A small network was shown many inputs. Here are its activations along a few directions, one row for each input.
Each table varies a few parts of the input and shows all the possible inputs, shuffled.
A made-up example of a description, with smaller parts first: one of 6 places along a line, together with either a single point or one of 9 places around a ring or (one of 3 separate values, together with one of 5 places around a ring).
Shared parts are said once, and a part with two or three values counts as separate values.

Other details of the inputs shift rows strongly along two fixed directions, in all tables alike. That doesn't count.

A family of inputs:
r1: [  5   9  16 -24 -10   6  -6 -10 -18  13 -19]
r2: [ 2  0 -4 26  8 -3 -2 10  7  8 15]
r3: [12  4  9 22  1  0  2  7  3 18 -2]
r4: [12 -2 -5 19  0  4  8 11  9  0  6]
r5: [-2 -6 -4 10 -2 -3  2 -2 12 -6 13]
r6: [ 14   2  26  -7 -21  14  -3 -10  -4  13 -31]
r7: [ 10 -10  34   3 -15  10   7  -7 -20   3 -41]
r8: [ 18   5  28 -13 -14  11   2  -1 -15  26 -26]
r9: [ 11  -5   4  23 -10   4   5   8  12   4   0]
r10: [-29   5 -24 -48   5  -7 -14 -17 -10 -26   8]
r11: [ 18  -6   7  29 -12   0  17   7  15   8   3]
r12: [-19   8   1 -54  -4  -1 -11 -27 -12 -14 -13]
r13: [  7   4  24 -25 -17  18 -10 -12 -21  10 -18]
r14: [-13 -14 -18  15  12 -20  13   8  -5 -20   9]
r15: [-12  -2 -26  13  13 -17   8   6  19 -17  30]
r16: [16  7  8 28  2  0 12 16  6 16 -1]
r17: [ 0 -3  5  6 -4 -2 -1 -7 10  1  0]
r18: [ 10   7  24 -10 -15  12   0  -9  -2  10 -33]
r19: [-10  -3 -30  18  20 -17  -6   6  16  -8  24]
r20: [-22   5  -5 -50  -3  -1 -21 -27 -14 -11 -13]
r21: [ 10   8  21 -15  -5  10   2   1 -12  17 -20]
r22: [-23   3 -23 -30   6 -13 -12 -13  -3 -15   7]
r23: [ 7  7  4 26  8  0  4 11  7 12  3]
r24: [ 19   5  19 -13 -17   8   0  -7  -8  14 -30]
r25: [11  0  2 18 -4  3  6 10  0 10  9]
r26: [ -9  -3 -17   8   6  -7   7   2  14 -15  22]
r27: [  0 -12   5  27   6 -10  12   5  -3  -5 -12]
r28: [ 14   3  20 -15 -13  10   2   1 -15  18 -15]
r29: [ 8 -3  5 24  6  2  0 13  6 16  8]
r30: [  7   3  24  -7 -12  11   1 -11   2   4 -20]
r31: [-2 -1 -8  7 10  2  3 12  0  1 19]
r32: [15  6  8 17 -3  4 11 13  1 12  0]
r33: [ -9  -5 -25  11   8 -19   6   3  17 -12  28]
r34: [ 4  3  3 20 13  0  3 14  7 13  6]
r35: [ 7  1 -4 17  8 -2 10 19  4  8 13]
r36: [ 11 -16  10  33  -5  -2  22  12  -5  -3 -11]
r37: [ 8 -6 -9 24  2 -1  0 10 12 -1 12]
r38: [-16   8  -1 -56  -5   2 -17 -20 -28  -6  -5]
r39: [  8  -2 -10  20  -4  -8  10  10  13   2   7]
r40: [-17  -2 -24 -30   5  -4 -14 -11  -8 -18  14]
r41: [ 6 -2 -7 20 -3  1 11 11 13 -3  8]
r42: [ 22   3   6  27  -3   1  12  13  12  12 -10]
r43: [ 12   6  17  -6 -11  16   3   1 -12   9 -11]
r44: [ 8 -1  9 13  2 11  2 13  0  9  5]
r45: [-11 -17  -6  17   8  -8   7   4  -6 -18   3]
r46: [  3   7  20 -23 -10  19  -9  -8 -18   4 -15]
r47: [ 25   7  34  -4 -18  18   2  -6  -5  19 -41]
r48: [-19   1   3 -54  -1  10 -24 -18 -27  -5  -1]
r49: [-19  -2 -15 -34   8   0 -14  -7 -16  -7  17]
r50: [-29   2 -20 -19  25  -5 -18  -2  -4 -13  25]
r51: [ -2 -12  -4  26   8 -16  16   9  -2  -8  -5]
r52: [-21   4  -2 -46   8   1 -22 -17 -20  -1  -2]
r53: [ 21   1  15  26  -5  10   5   9  10  12 -14]
r54: [ 5  4  2 27  8  3  1 12  8  7  9]
r55: [-13  -3 -27  14  14 -23   4   2  20 -11  28]
r56: [-30   4 -34 -45  15 -10 -17 -13  -9 -29  18]
r57: [ -8  -4 -36  14  16 -19   0  10  13 -12  32]
r58: [ 11   3  24 -12 -21  19   0  -7  -5   4 -26]
r59: [ 19   2  26 -10 -19  22  -2  -5  -8   7 -28]
r60: [-10  -6 -28  13   7 -12   2   7  14 -12  27]
r61: [-19  -1 -21 -19  12  -6 -20 -11  -1 -15  12]
r62: [ 4  0 -1 27  2  0  5  9 18  1  2]
r63: [ 5  3 -7 22  2 -7 11 11 16  2  2]
r64: [-13  -5 -20  14  12  -8   2   4  19 -18  29]
r65: [-34   1 -21 -43  11 -14 -20 -27  -3 -21  12]
r66: [  8   5  24  -9 -12   8   3 -13   2   7 -24]
Each input here is: one of 6 places around a ring, together with either a single point or (one of 2 separate values, together with one of 5 places along a line).
Changing only the place on the ring of 6 turns r63 into r41. The same change can be made to r22. Which row results?
> r60
Which other rows does r60 become when the place on the line of 5 takes its other values? List them by row number.
> r11, r25, r40, r49
Which other rows does r34 become when the choice among 2 separate values takes its other values? List them by row number.
> r52
List by row number the other rows that have the place on the ring of 6 in common with r33.
> r10, r14, r15, r28, r32, r35, r38, r39, r56, r57
List by row number the other rows that have the place on the ring of 6 in common with r62.
> r2, r6, r7, r17, r29, r30, r50, r53, r54, r61
Which other rows does r37 become when the choice among 2 separate values takes its other values? List them by row number.
> r59

A family of inputs:
r67: [ 4  7  1 -2  6 -5  1  3  3  9 -8]
r68: [ 13 -12  19   6 -19   3  17  -2 -10  -7 -26]
r69: [ -5 -10  10   0  -4  -5   7 -10  -8 -10 -26]
r70: [ 14  -2  20   8 -10  11   7   9  -9  14  -4]
r71: [ -6  10  -3  -7  -1   1  -7 -12  13  -5  -2]
r72: [ -7   7  -6 -46  -2   3  -5 -11 -17  -6  -4]
r73: [ 19  -4   3  19 -12   3   8   7  19   8   6]
r74: [-10   2   1   2  14  -6  -7   3  -3   2   8]
r75: [ -6  -7 -15  14  13   3  -3  13  -1  -6  25]
r76: [ -8   2 -17  18  16 -15  -3   7   4   2  17]
r77: [-15   0 -21  -3  14 -13 -10  -9  18  -9  20]
r78: [ 17   0   8  16 -10   5  11  10  -5  16  -1]
r79: [ -6   9   1 -36 -17  11  -9 -17  -3 -11  -6]
r80: [-3 -1  2 12 12  5 -8  8 -2  3  1]
What do these inputs look like to the network?
> one of 2 separate values, together with either a single point or one of 6 places along a line
List by row number the other rows that have the choice among 2 separate values in common with r70.
> r68, r72, r73, r75, r78, r79

A family of inputs:
r81: [-24   3 -36 -33  13 -18  -7  -6   8 -27  25]
r82: [-33   3 -41 -10  38 -16 -21  -4  17 -26  36]
r83: [18  6 -8 33 -3 -8 15 13 15 18 -3]
r84: [  3 -23  30   2 -21  -1  18 -17 -20 -19 -54]
r85: [-35  12 -29 -20  29 -22 -15  -7   4 -22  27]
r86: [-13   7  -5 -42  -2  -5  -7 -22 -10   3 -10]
r87: [19 -9 -5 31 -5 -4 14 24  5  7  9]
r88: [  3  -1  11 -10   3  14 -17  -5 -17   7 -14]
r89: [ 12   3  27 -13  -1  21  -7  -4 -16  10 -26]
r90: [14 -8  6 27 -6  5 12  8  3  5 15]
r91: [  9   4 -27  53  18 -20  24  27  33   7  24]
r92: [ 27  -9  24   6 -20   6  15  10  -6  18 -14]
r93: [ 5 -5 -6 48  3 -3 10 17 36  9 23]
r94: [  0   1   2 -12  -4  11   3  -4 -11 -12   7]
r95: [-38   7 -30 -20  26 -27 -18 -11   5 -15  31]
r96: [-29   1 -48  -8  16 -16 -15  -8  12 -32  45]
r97: [-15  -1  -3   0  16 -11  -5   3  -9   2  14]
r98: [ 13  -7 -10  44  -1   1  11  20   9  -2  25]
r99: [-20  13  -8 -27   6 -10 -19 -13  -9  -6   0]
r100: [ 27  -6  36  21  -6  18   3   6  -4  29 -23]
r101: [ -3   1 -12  -5   4  -5   1   4 -14   4   1]
r102: [ -1  -4  -8 -15   1  -2   5   8  -7  -9   7]
r103: [  5  -5  27  -9 -17  22  -2  -3 -10  13 -17]
r104: [-14 -18   6  -7 -10 -14   9 -26  -2 -32 -38]
r105: [ -1   2   0 -15 -11   3  -3 -18   3  -5   6]
r106: [ -8   9   0 -41  -9   9  -9 -23  -6 -17  -3]
r107: [-11   7  -3 -29   6   4 -26 -18  -6  -5  -9]
r108: [-16   7  -2 -34  -9  11 -21 -16  -3  -9  -7]
r109: [  7   6  12 -19  -5   8  10   0 -20  10 -21]
r110: [ -8   4  11 -37   1   8 -23 -26  -7   4 -16]
r111: [ 28  -2  24  21 -14   7  22  11  -8  32 -22]
r112: [ 16  -6  -8  30  -3 -14  15  16  27   7  15]
r113: [17 -3 22 29 -8 20 13 19  6 12 -7]
r114: [10  1 -3 45  3  3 14 20 33  4 15]
r115: [  7   7  27 -11 -10   9  -7  -2 -26  14 -25]
r116: [  7   9  30 -14  -5  10   1  -1 -22  12 -24]
r117: [  6   0  24 -12 -19  25  -7  -2 -16   9 -21]
r118: [ 15  -5 -27  53   5 -20  15  29  34   1  29]
What do these inputs look like to the network?
> one of 2 separate values, together with either a single point or (one of 3 separate values, together with one of 6 places around a ring)
Changing only the choice among 2 separate values turns r86 into r111. The same change can be made to r107. Which row results?
> r88
Which other rows does r83 become when the choice among 2 separate values takes its other values? List them by row number.
> r101
Which other rows does r90 become when the place on the ring of 6 takes its other values? List them by row number.
> r92, r97, r100, r103, r111
Which other rows does r81 become when the choice among 2 separate values takes its other values? List them by row number.
> r102

A family of inputs:
r119: [-15   2 -35   5  17  -9  -1   9  12 -14  33]
r120: [ -6  -5   3  -5  -9  -6   7  -8  -7 -11 -10]
r121: [-11  -2 -19  21  12 -13  -3   5  16   0  23]
r122: [-11   6  -5 -27   6   5  -9  -5 -15  -3  -5]
r123: [ 7  7 11  7 -3  5 -2  3  8  8 -9]
r124: [-13   0   1 -19   1   2 -12  -9 -17   0  -1]
r125: [ -1 -13   0   0  -7  -2   2  -3   2  -6 -14]
r126: [ -2  -3   5  -2  -3   0  11  -8  -5  -9 -16]
r127: [ 29  -5  15  51 -14   8  18  20  16  23   2]
r128: [-16  -1 -29   6  20 -21  -4   2  14  -7  31]
r129: [ -6   0  -4 -31  -5   2  -7 -11 -11  -4   5]
r130: [ 14   3  13   9 -11  13   3   8   4   7  -5]
r131: [  6  -4   7  -3  -9   1   0 -11  -7 -10 -20]
r132: [ 18   4  10   1 -13   7   7   5  -1   9  -7]
r133: [  2   9   3  -9  -1   4  -2  -4   2   6 -10]
r134: [ 8 -3 -3 23  3  3  6 10 14  2 16]
r135: [ -8   4   3 -17   4   3 -11 -12   1  -1  -2]
r136: [ -7   0   5 -16   6   7 -10  -7 -11  -1  -1]
r137: [ 16   3  15   7  -5   4   6   9  -7  15 -12]
r138: [-10   0  -1 -28   4  -2  -9  -8 -18   0   0]
r139: [ -5   4 -21  15  14 -17   1   9  15  -2  21]
r140: [ 2 -8  9 11 -5 -4 13  1  4 -8 -9]
r141: [  7   4  16  -1  -3  11  -3   5  -8   8 -12]
What do these inputs look like to the network?
> either one of 5 separate values or (one of 3 separate values, together with one of 6 places around a ring)
Which other rows does r139 become when the place on the ring of 6 takes its other values? List them by row number.
> r121, r123, r128, r133, r135
